Each row below holds a small network's activations on one input, seen along a few directions.
In each table, some parts of the input vary, and every possible input appears once, in random order.
A made-up example of a description, with smaller parts first: ring(5) and (point or ring(9) or (values(2) and line(6))).
Shared parts are said once, and a part with two or three values counts as separate values.
In the rows, 128 means zero.

Other details of the inputs shift rows strongly along two fixed directions, in all tables alike. That doesn't count.

A family of inputs:
R1: [135 118 128 122 139 129 137 130 120 133 126 143 114 143 122 142]
R2: [103 131 100 144 131 142 135 146 119 109  93 150 135 120 145 112]
R3: [119 119 111 145 129 134 127 140 123 119 100 138 133 131 138 115]
R4: [163 122 145 114 123 100 112 116 122 159 151 106 113 149 109 149]
R5: [148 128 147 119 114 101 121 118 118 156 142 103 121 145 112 147]
R6: [125 135 125 117 129 127 132 130 123 130 131 153 112 138 125 141]
R7: [164 128 161 125 105 100 101 120 129 168 150  83 127 149 110 148]
R8: [119 129 116 122 140 136 146 136 115 125 118 155 115 131 126 137]
R9: [100  92 101 132 134 138 144 127 132 110 138 153 148 122 142 131]
R10: [124 130 122 128 115 123 129 136 118 141 112 126 135 136 127 141]
R11: [142 136 139 131 104 102 104 136 127 157 143  99 128 144 116 130]
R12: [125 134 118 109 127 126 128 125 118 129 122 145 121 132 128 144]
R13: [109 135 111 128 113 133 122 143 124 120 104 141 137 134 137 125]
R14: [109 124 114 134 125 132 133 143 120 123  98 131 138 136 134 124]
R15: [118 112  98 125 129 113 147 150 142 112 126 146 149 111 136 127]
R16: [111 132 100 132 141 150 154 137 124 112 105 162 116 127 132 123]
R17: [130 124 108 140 137 136 141 137 128 118 115 146 119 145 133 121]
R18: [159 108 133 124 111  81 115 128 149 142 169 107 148 132 111 132]
R19: [125 122 111 132 139 141 143 124 124 117 115 157 123 140 121 123]
R20: [163 132 140 137 117 100 111 119 133 152 162 112 116 161 107 125]
R21: [118 128 114 121 124 133 143 132 109 126 106 141 130 128 130 140]
R22: [119 138 106 127 128 134 138 132 132 120 119 160 113 139 129 130]
R23: [141 130 146 126 114 107 117 125 124 154 133 100 131 144 117 143]
R24: [119 127 112 133 141 137 150 131 127 121 114 149 114 138 126 127]
R25: [101 144 195 121 170 195 123  90 155  93 164  75 139  32 149 108]
R26: [110 130 101 140 146 146 155 139 126 106 100 156 123 134 140 115]
R27: [155 122 147 119 114 108 118 119 119 152 140 104 122 144 114 148]
R28: [153 144 135 136 119 106 118 129 135 151 157 113 108 147 116 124]
R29: [116 132 105 143 127 132 139 144 126 123 108 150 124 133 141 107]
R30: [118 117 112 128 123 136 135 131 112 123  96 144 149 138 129 134]
R31: [118 181 194 129 149 189  96 100 145  93 132  78 131  45 144  92]
R32: [122 142 104 135 125 129 135 138 132 119 122 155 117 143 135 121]
R33: [158 118 148 123 114  75 115 129 155 151 177  90 137 127 113 135]
R34: [133 117 123 120 120 124 133 120 109 131 116 135 136 140 121 140]
R35: [147 140 146 121  96  98 102 124 129 162 147 105 127 149 116 149]
R36: [125 102 105 126 134 119 145 144 145 108 123 140 151 112 138 128]
R37: [122 120 112 117 139 126 144 129 112 128 109 145 123 138 128 141]
R38: [112 118 108 133 124 140 129 138 115 114  94 142 149 135 131 118]
R39: [107 169 189 135 168 199 113 100 140  87 113  80 136  40 147  88]
R40: [130 128 118 115 131 121 134 128 113 138 123 137 119 134 124 142]
R41: [113 120 104 133 149 159 155 134 125 104  96 162 119 129 135 124]
R42: [103 161 183 114 187 210 141  99 130  83 112 111 122  47 140 109]
R43: [122 116 115 123 143 138 144 128 113 118 113 162 126 141 123 135]
R44: [136 117 120 115 132 123 131 119 111 132 120 141 129 141 120 139]
R45: [160 128 144 141 108  96 106 123 133 156 156 110 121 157 114 115]
R46: [133 110 134 129 111  97 117 126 143 156 189 108 126 133 125 142]
R47: [125 141 118 137 116 123 123 137 134 127 125 143 120 138 138 111]
R48: [153 133 145 141 111  92 112 129 136 160 154 104 113 155 119 117]
R49: [147 185 231 102 139 171  89  75 141 125 166  46 121  48 122 121]
R50: [120 116 111 134 121 132 128 144 120 125 100 132 139 140 133 126]
R51: [ 86 108  96 126 129 144 144 136 137 103 135 162 141 114 154 134]
R52: [118 120 107 145 126 132 126 136 118 113 101 145 141 136 133 113]
R53: [114 121 105 144 137 147 144 142 127 109  94 154 128 131 146 108]
R54: [148 102 150 129 114  96 107 117 149 159 197  92 126 137 120 146]
R55: [147 124 130 117 107  84 114 135 155 138 168 114 140 123 120 134]
Each input here is: line(5) and (values(2) or ring(9)).
The inputs of R42 and R6 match in every part but the line(5) part. If R26 is changed in the same way as R42 into R6, which row does it become?
Answer: R32
The inputs of R28 and R20 match in every part but the line(5) part. If R21 is changed in the same way as R28 into R20, which row does it become?
Answer: R34
Which other rows does R46 become when the values(2) part takes its other values? List them by row number.
Answer: R15
List by row number the other rows that have the line(5) part in common with R54.
Answer: R1, R3, R4, R7, R17, R27, R36, R41, R50, R53

A family of inputs:
R56: [102 214 183 121 179 235 126 101 134  67  84 113 113  28 148  76]
R57: [193 136 173 111 123  75 111 100 144 186 224  94  78 162  86 156]
R58: [188 117 165 148 102  50  88 121 174 182 236  67 114 156 102 116]
R59: [136 111 140  96 126 117 132 118 109 144 129 116 139 129 112 172]
R60: [ 97 202 191 109 163 230 118 104 123  72  63  95 139  19 154  93]
R61: [117  83  60 131 150 118 181 145 111 123 107 208 108 183 127 148]
R62: [ 92 128  24 157 133 143 182 178 104  97  36 239 108 185 149 108]
R63: [111 171 163 119 145 187 120 118 109  99  63 100 148  74 140 108]
R64: [184 108 181 105 110  76  99  98 117 189 183  65 124 153  87 170]
R65: [109  58  37 163 118  91 162 174 135 115 109 192 154 182 145 118]
R66: [112 112 149 133 140 153 121 122 144  96 123  89 175  64 147 106]
R67: [137 134 132  93 128 112 136 117 124 140 153 141 112 131 117 165]
R68: [189 126 153 143  89  37  91 130 178 186 243  78 106 161 101 126]
R69: [ 69  84  47 127 114 132 163 148  87 133 100 216 119 195 146 175]
R70: [ 92 169 163 122 169 200 130 110 173  62 145 110 145  10 158  86]
R71: [ 95  91  51 127  94  84 148 176 135 115 107 179 165 146 149 145]
R72: [155 127 152  90 109  90 116 115 123 165 164 106 119 139 102 178]
R73: [155 172 186 145  78 102  59 108 116 198 177  67  90 172 108 134]
R74: [157 132 140 121  87  59  95 136 164 159 202  95 132 131 117 141]
R75: [104 132 183 113 201 233 151  82 122  68  98 106 144  36 139 112]
R76: [100  83  19 160 118 120 173 178  81 113  14 222 143 217 139 123]
R77: [115 115  47 162 128 119 162 168 103 121  59 208 106 205 133 109]
R78: [184 183 176 119  87  75  76 119 130 183 165  78  96 155  95 136]
R79: [110 180 190 145 195 249 127  95 126  63  70  96 127  40 148  60]
R80: [161 134 146 100 123  93 126 113 133 162 187 125  95 147 100 159]
R81: [106  51  37 158 110  88 161 174 126 116  96 186 169 181 144 127]
R82: [104 125 149 120 133 150 120 127 148  98 125  95 176  57 149 116]
R83: [109  98  48 145 110 116 153 168  82 124  27 185 148 191 136 131]
R84: [108 139 184 118 211 238 152  81 130  67 111 112 129  35 142 104]
R85: [147 128 173 141  67  68  59 115 155 197 242  57 120 156 120 142]
The inputs of R78 and R67 match in every part but one. If R60 is changed in the same way as R78 into R67, which row does it become?
Answer: R72
What is each input in this table made of?
Answer: values(3) and (point or ring(9))
A walk changes only the ring(9) part. It starts at R68 and steps to R70. List the rest of the walk in order.
Answer: R74, R71, R82, R66, R81, R65, R58

A family of inputs:
R86: [124 152 138 121 132 144 126 124 117 123 108 130 120 118 129 126]
R87: [136 118 133 124 115 100 122 127 134 152 165 115 123 142 119 145]
R88: [119 138 133 113 140 147 138 121 131 114 128 137 125 107 132 133]
R89: [119 120 129 126 135 138 131 124 134 112 130 124 144 103 137 121]
R90: [123 126 129 126 142 150 135 119 123 115 118 138 124 124 130 128]
R91: [123 137 130 143 138 144 126 127 143 113 136 132 122 118 135 103]
R92: [117 143 136 129 129 147 125 126 121 124 110 121 127 118 133 123]
R93: [109 125 130 125 133 141 131 127 133 117 133 124 137 104 142 128]
R94: [129 129 135 125 145 149 136 116 125 115 120 130 125 115 128 125]
R95: [119 116 130 127 139 136 134 129 136 113 128 120 144 102 138 122]
R96: [128  86  64 131 111  87 155 153 115 140 116 184 130 191 123 151]
R97: [134 132 130 144 136 127 129 133 145 123 139 123 120 124 130 106]
R98: [134  84  61 136 112  78 156 160 111 148 107 181 122 204 120 153]
R99: [152 131 137 131 108 102 111 126 124 152 135 110 127 152 113 130]
R100: [122 137 137 131 130 147 121 123 122 119 110 123 133 121 130 118]
R101: [148 117 137 124 119 105 119 120 132 149 159 121 121 150 114 141]
R102: [150 132 141 132 113 107 109 123 118 154 137 115 118 159 112 132]
R103: [128 118 133 130 127 123 126 132 136 125 130 114 142 114 132 124]
R104: [124 127 120 131 112 117 122 137 126 138 126 125 131 140 131 135]
R105: [134 147 137 117 130 134 125 124 119 132 122 131 114 128 121 132]
R106: [115 130 135 121 142 152 139 120 129 118 130 132 124 111 135 132]
R107: [127 129 129 117 119 114 122 128 136 131 146 123 133 119 130 136]
R108: [118 144 131 121 125 140 124 130 130 117 116 126 136 108 135 127]
R109: [137 122 133 129 105  98 112 132 134 153 155 111 128 141 124 139]
R110: [131 129 132 131 122 128 121 128 130 126 124 116 140 122 129 123]
R111: [122 142 137 126 140 152 130 120 117 127 115 128 115 121 130 128]
R112: [119 131 133 131 128 143 121 127 130 117 118 122 141 115 135 120]
R113: [156 124 136 129 122 102 120 129 121 155 137 115 115 157 109 135]
R114: [123 151 128 133 134 139 128 131 144 115 135 136 116 112 136 109]
R115: [154 127 137 133 117 100 118 130 120 156 131 111 119 158 112 133]
R116: [133 119 136 124 141 131 137 123 133 126 134 123 129 120 125 131]
R117: [128 138 129 142 139 141 130 127 143 113 134 130 123 115 134 102]
R118: [128 136 138 128 142 151 126 117 118 122 115 130 121 123 126 123]
R119: [131 126 133 132 126 126 124 133 132 127 121 111 140 121 130 124]
R120: [129 122 131 129 123 126 123 127 134 123 133 119 142 115 131 124]
R121: [155 132 140 131 114 104 114 123 118 154 135 113 119 156 111 132]
R122: [151 127 138 133 112  99 114 131 127 154 133 105 127 151 114 131]
R123: [142 130 132 121 103  94 111 132 136 149 153 117 129 137 121 141]
R124: [ 76 101  31 126 139 147 188 165 100  87  48 234 132 158 153 142]
R125: [120 120 130 124 141 141 137 121 134 112 133 128 140 104 132 125]
R126: [119 117 132 126 145 139 140 126 136 114 131 123 139 103 132 126]
R127: [127 143 140 129 127 136 123 124 115 137 118 121 117 133 127 128]
R128: [114 133 130 116 137 139 136 124 134 114 134 134 133 102 133 133]
R129: [142 134 126 143 113 101 117 135 142 150 161 123 107 153 123 121]
R130: [115 120 131 125 140 144 133 121 134 112 136 130 138 107 133 126]
R131: [127 133 137 124 135 139 131 120 123 131 131 126 114 128 127 136]
R132: [131 136 137 126 142 149 131 119 118 120 113 129 123 120 125 120]
R133: [116 123 132 130 130 142 123 126 133 113 126 125 143 107 137 121]
R134: [122 150 135 121 126 141 124 127 123 122 109 126 127 116 130 125]
R135: [120 109 115 129 122 118 127 132 131 125 136 135 141 132 133 131]
The inputs of R92 and R122 match in every part but one. If R111 is changed in the same way as R92 into R122, which row does it become?
Answer: R113
The inputs of R109 and R103 match in every part but one. If R131 is changed in the same way as R109 into R103, which row does it become?
Answer: R98
What is each input in this table made of?
Answer: line(5) and (point or ring(9))
List by row number the other rows that have the line(5) part in common with R91.
Answer: R90, R100, R101, R102, R112, R118, R130, R133, R135
Which other rows does R110 become when the ring(9) part takes its other values? List them by row number.
Answer: R89, R94, R96, R99, R120, R121, R125, R132
